Each row below is a small network's average activation on inputs in which a field has the value named, seen along a few directions.
Related values have similar rows: they may be neighbours, one step apart, or belong to one group.
In the rows, 500 means zero.
Random noise pushes rows far along 13 fixed directions. That doesn't count. These rows show it; they differ only by the noise:
[328 461 611 521 441 534 462 498 531 551 600 537 498 554 669 484 533 361
 621 400 410 454 599 466 474]
[508 392 458 522 692 599 534 463 370 444 358 649 512 426 479 519 550 820
 491 449 387 304 457 537 681]
[577 474 371 451 448 597 623 502 593 531 539 547 499 596 445 496 287 391
 288 669 608 508 596 588 588]
[656 479 901 561 618 559 418 395 371 669 364 583 637 476 258 603 779 700
 533 609 229 664 506 733 414]
[566 413 587 416 596 676 231 483 369 361 702 348 374 552 463 466 702 321
 681 466 438 628 453 202 664]
[498 302 643 546 706 568 572 479 499 485 521 653 557 602 243 555 311 463
 483 579 622 499 508 519 554]
[449 570 465 489 517 499 750 651 601 442 503 256 514 340 404 573 649 329
 488 481 575 706 583 509 528]
[727 578 549 360 554 545 375 524 534 421 594 467 438 473 541 532 570 543
 550 525 563 531 441 280 521]
[635 510 554 481 556 715 551 630 476 396 460 296 481 363 322 504 769 473
 492 529 581 608 518 540 581]
[516 450 490 540 680 655 680 552 526 466 357 483 555 432 417 528 583 589
 521 425 537 338 412 653 527]
[477 401 754 560 458 379 506 521 573 544 585 822 506 374 558 461 512 278
 577 496 409 498 379 747 337]
[408 345 529 453 455 730 515 580 602 535 490 307 545 790 477 548 449 327
 486 576 329 611 548 697 737]
[445 417 333 410 361 412 372 635 551 428 514 664 395 558 735 512 230 573
 416 566 436 469 468 548 748]
[566 481 536 484 718 755 497 524 475 568 525 452 505 629 420 592 371 538
 461 523 598 409 566 363 626]
[552 492 282 508 611 588 592 315 421 567 600 550 448 516 424 451 425 259
 384 567 483 465 462 497 530]


Values of Paro:
s6: [347 369 438 562 420 808 458 524 529 423 496 289 465 690 494 362 536 265
 598 441 618 361 468 538 526]
s2: [360 456 536 580 379 259 438 600 391 427 557 492 429 423 408 501 410 369
 471 519 446 831 581 444 553]
s3: [505 508 565 514 454 667 655 728 588 482 667 301 471 403 408 503 479 145
 354 590 662 735 557 443 601]
s8: [355 563 296 476 312 429 633 430 397 465 633 626 411 273 722 418 545 543
 320 497 431 467 873 270 658]
s5: [593 555 662 538 354 483 320 431 429 579 635 507 469 487 497 325 630 315
 511 538 548 551 550 447 310]
s7: [438 453 449 519 363 651 521 239 437 538 634 302 526 638 440 254 711 153
 478 527 333 626 638 544 523]
s4: [519 556 453 457 565 371 541 520 502 490 521 342 498 422 478 548 576 549
 551 413 493 555 452 249 532]
s1: [502 457 372 527 438 234 482 477 425 375 479 558 503 541 334 525 289 607
 400 612 529 638 455 488 572]
s9: [476 469 624 583 533 507 220 686 371 410 407 445 463 514 334 527 385 803
 532 488 744 449 486 457 467]
The values of Paro form 3 separate groups.
Q: List the group mates of s3, in the order listed.
A: s6, s8
Q: List the group mates of s7, in the order listed.
A: s5, s4

Values of Pavu:
z9: [575 732 407 329 449 430 815 761 894 471 569 406 545 430 721 652 282 528
 379 486 754 421 624 469 460]
z1: [656 680 287 424 610 624 800 400 624 578 548 255 562 622 500 523 403 341
 332 549 470 564 501 428 597]
z8: [485 443 408 641 654 914 378 435 191 390 415 374 418 482 354 415 761 528
 624 341 654 280 479 376 503]
z2: [374 264 351 611 247 328 450 489 515 348 373 656 502 620 327 295 247 458
 435 578 675 459 390 879 362]
z6: [ 97 462 613 624 600 277 262 474 443 608 429 443 508 625 608 583 462 542
 882 235 535 473 426 340 355]
z7: [558 151 397 367 638 518 549 383 432 283 473 437 503 630 274 428 617 444
 518 596 172 674 389 535 944]
z3: [478 488 468 508 558 553 443 456 470 597 549 438 515 632 575 535 487 486
 550 421 331 359 364 456 509]
z5: [567 369 556 482 659 629 647 250 590 597 517 717 618 638 436 448 411 471
 423 597 478 311 420 566 434]
z4: [528 562 422 520 582 312 563 648 347 251 388 507 421 116 277 608 615 787
 459 539 675 690 572 375 587]
The values of Pavu form 3 separate groups.
Q: List the group mates of z1, in the order listed.
A: z2, z3
Q: List the group mates of z5, in the order listed.
A: z6, z7
